[-0.17, 0.18, -0.13, 0.00] >> -0.13
[[0.110, 0.151, 0.096, -0.217], [0.106, -0.028, -0.086, 0.068], [0.062, -0.223, 0.215, -0.026]] >> 0.096
[[-0.058, 1.145, -1.607, 1.366], [-1.615, 2.113, 1.551, -1.144], [-0.455, 1.344, -1.691, 1.351]] >> -1.607
[[-0.4, 0.3, 1.2, -1.1], [-0.3, 0.4, 1.2, -1.1]] >> 1.2
[10.83, 0.48, 11.86, -14.90] >> 11.86
[[-0.107, -0.106, -0.076, 0.126], [0.148, -0.006, 0.194, -0.010]] >> -0.076
---
[[-2.02, -4.13, 1.47, 6.41, 1.45], [3.04, 2.24, -2.09, 3.36, 7.57], [-7.01, -0.97, -6.73, -4.60, -1.49]]: 7.57, 6.41
[-0.56, -6.18, -0.13, 1.31, -5.85, 4.92]: 4.92, 1.31
[[-0.06, 5.84, 3.73, -2.19, 2.54], [-2.20, 4.54, -6.10, -5.74, 2.16]]: 5.84, 4.54
[[-0.51, 2.15, -4.30, 1.64, 7.24, 1.95, -3.60], [1.16, -0.67, 7.14, -0.18, -7.09, 1.71, 6.33]]: 7.24, 7.14
[-2.56, -6.02, 4.88, 7.91]: 7.91, 4.88
[0.43, -4.11, -2.05, -1.88, 7.38, 4.19]: 7.38, 4.19
[[0.67, -0.20, 0.19, 2.98, -1.88, 0.92, -5.48], [-1.20, -2.64, 1.66, 4.77, 2.83, -0.89, -4.04], [-2.31, -3.05, -0.31, 6.03, -1.10, 2.98, -4.79]]: 6.03, 4.77
---
[[607 231 552 577 814 980]
 [740  32 993 828  88 862]] | 607

[[ 271 -641  835  728  152 -439   52]
 [ 271 -312  422  869 -382 -439 -240]] | 271

[[209 277  35 678]
 [582 141  54 761]] | 209

[[ 705 -331 -331 -249 -355  342]
 [-699 -551 -551 -486 -531 -612]] | 705

[[227 212  56 187 202 204]
 [128  56  49 192 130 186]] | 227

[[ 46 102 231 151 148 157]
 [  9 107 232 226 158 155]] | 46

[[-25 -23 -18 -22]
 [ -8  42  -7 -37]] | -25

[[7759 5145 5222 3105 8831 6409]
 [6814 5617 6303 6752 7021 3976]] | 7759

[[ 191   62  253    5]
 [-803 -219  591 -193]] | 191
---
[[ 1.60 -0.97  5.67 -5.55]
 [-8.44  0.88 -5.28 -6.49]
 [ 5.56 -2.05 -0.67 -7.69]] ==> -5.55

[[-1.20 -4.01 -2.18 -1.87  3.63  3.96]
 [ 0.30 -2.64 -1.78  2.57 -5.08  5.68]
 [-3.84  6.52 -2.70 -1.85 -1.67  3.81]] ==> 3.96

[[-6.31  0.88 -6.27 -0.61 -0.78 -4.86 -5.81]
 [ 5.41  4.40  3.99  6.31 -1.01 -2.23 -6.21]
 [-4.02 -3.43 -4.59 -2.84 -4.04  0.98 -0.47]] ==> -5.81

[[-1.18 -4.01  2.38  0.69 -3.98]
 [-7.60  5.31  0.96 -3.85 -6.25]
 [-2.18  1.82  7.01 -0.82 -7.06]] ==> -3.98

[[ 2.77 -5.44  0.01  3.79]
 [-7.16 -1.06 -1.04 -0.65]
 [ 3.84  1.26  1.87 -0.28]] ==> 3.79

[[-5.55  1.61  3.02 -2.83]
 [-3.34 -4.74  1.33 -4.88]
 [ 1.80  6.51  0.97 -1.79]] ==> -2.83

[[-0.37 -0.79 -0.71  5.29]
 [-2.47  1.38  2.49  6.92]
 [-0.98 -0.33 -0.50 -1.69]] ==> 5.29

[[-3.03  7.36  0.78 -2.68 -4.52]
 [ 0.82  3.60 -2.32  7.61  1.48]
 [ 4.58  1.35 -0.09  0.86 -7.21]] ==> -4.52

[[ 2.38  5.74  1.65 -2.10  1.95]
 [ 0.14  5.15  5.12 -6.65  1.06]
 [-1.38  0.82 -3.58  1.62  7.50]] ==> 1.95

[[ 5.14  2.17 -2.16  3.17]
 [ 1.82  1.05  0.10  1.28]
 [-0.55  2.78  8.12  0.01]] ==> 3.17
